These are the activations of a small neural network, seen along a few directions. Each row is one input.
In each table, some parts of the input vary, and every possible input appears once, in random order.
Descriptions start from the smaller parts, as in this example, which fits no table here: one of 6 places along a line, together with either a single point or one of 9 places around a ring or (one of 2 separate values, together with one of 8 places around a ring).
Shared parts are said once, and a part with two or three values counts as separate values.

Other details of the inputs shift rows strongly along two fixed directions, in all tables alike. That doesn't count.
To show where, the next rows are all for the same input, with only those details redrawn:
[ 10 -18 -34 -11 -24 -13  28   5 -32  -7  -8 -23  23  22]
[ 30 -23 -22 -39  46 -32  27 -25   2   0 -17  22  56  59]
[ 31 -23 -21 -41  51 -34  25 -25   4   1 -19  28  58  61]
[-32  61  43 -36  25  79 -15  20  16  43 -56  85 -49  15]
[ 33 -23 -22 -43  55 -33  26 -26   6   0 -19  30  60  62]
[ 36 -27 -25 -42  53 -37  27 -27   4  -3 -17  26  63  64]
[ 12 -19 -31 -16 -16 -14  27   1 -26  -5 -10 -16  25  27]
[ 29 -23 -23 -38  42 -31  26 -20   0   0 -18  20  53  56]

A family of inputs:
R1: [ 25 -40  -2  15  13 -47  -5 -41 -24 -36  22 -14  19 -32]
R2: [ 27 -26  -3 -41  65 -37   9 -23  35 -25 -41  23  84  81]
R3: [ 24 -29 -16  31   8 -41  21  -2  14  -5  54 -30  17 -17]
R4: [-30  53  65   1  36  45 -57 -36  16  15 -29  89 -66 -43]
R5: [-52  67  35  -9 -49 102 -10  44 -15  37 -45  37 -83 -21]
R6: [-28  25  94  12  52  62 -49  -3  35   5 -31  68 -60 -30]
R7: [ -10  -20  -12   74  -78   -5    3   38   -6  -40   51 -106  -14  -47]
R8: [-33  81  31 -23  24  40 -40   2  36  49 -21  85 -63  -2]
R9: [-34  85  25 -45  19  62 -35  -9  11  41 -64  87 -56  15]
R10: [ 11 -19  -1  -2  34 -37   4   4  39 -19  11 -12  47  43]
R11: [ 28 -58  29  17  66 -39 -19 -41  24 -57   6  -6  50  15]
R12: [ -8 -47  -7  64 -75  -5   8   7 -63 -41  39 -79 -29 -76]
R13: [  9  -1 -36  43 -53 -41   0  -9 -12  -9  47 -49 -11 -45]
R14: [ 28 -23  -8 -36  53 -36  16 -22  17  -7 -32  18  65  72]
R15: [ -15    5  -47   37 -123   -9   17   40  -58  -11   47  -93  -40  -51]
R16: [-44  12  56 -10  57  87 -76   9  66  89  17  46 -18 -85]
R17: [ 17 -20  -8  -2  30 -43  11   6  25  -5  17  -9  36  36]
R18: [ -2 -15 -30  21 -43 -20  23  26 -21  -2  40 -47  -4 -10]
R19: [ -56   66   58   61  -66   92  -30   65   14   25   12  -16 -112  -77]
R20: [  -6   -2  -37   64 -119  -12   15   31  -43  -16   66 -103  -43  -84]
R21: [  1   1 -48  -4 -83  -4  22   9 -60 -15  -1 -62  -7  -8]
Question: Describe the family of inputs behind these rows.
Answer: either a single point or (one of 4 places along a line, together with one of 5 places along a line)
Question: Which other rows does R21 become when the place on the line of 4 takes its other values? List them by row number.
Answer: R1, R15, R20

A family of inputs:
R22: [-23  12   8  21 -28  25 -16  39   9  20  18 -17 -32 -31]
R23: [  3  27  26 -43  90   5 -29 -23  57  47  -8  88  12  15]
R24: [ -1  12  58 -15  98  15 -28 -26  54   3 -36  85   6  23]
R25: [-22  -2  30  22 -33  36 -10  12 -19  -8 -15 -18 -29 -44]
R26: [-13   8  31  37 -33  25 -12  18  -8 -26  -1 -18 -40 -27]
R27: [ 41 -73 -54   5   8 -70  27 -14  -5 -11  48 -59  80   8]
R28: [-36  48 -12  10 -99  49  12  27 -55  10 -10 -25 -78 -28]
R29: [ 49 -60 -45   6   1 -91  24 -53 -40 -48  29 -40  54  10]
R30: [  6  16 -25  -5  16 -18  -4 -12   2  15  25  14  -7 -14]
R31: [-23  14   5  -5 -51  48  13  28 -19  14 -25 -14 -19  -7]
R32: [ -7  16  27 -33  35  24   2   3  24  15 -23  44   3  50]
R33: [ 43 -50 -55   8  -9 -76  48  -8 -13 -44  16 -60  75  53]
R34: [  5  15  46 -35  96  12 -35 -37  36  11 -38  93   0  20]
R35: [-36  35   3  52 -80  50 -12  58  -2  11  26 -45 -64 -57]
R36: [ 15 -18 -43 -25 -13 -35  20 -10 -22 -10  -7 -28  38  29]
Question: The inputs of R28 and R31 match in every part but one. If R30 is changed in the same way as R28 into R31, which row does it become?
Answer: R27
Question: Describe the family of inputs behind these rows.
Answer: one of 3 separate values, together with one of 5 places along a line
Question: Which other rows does R32 become when the choice among 3 separate values takes its other values? List them by row number.
Answer: R22, R24
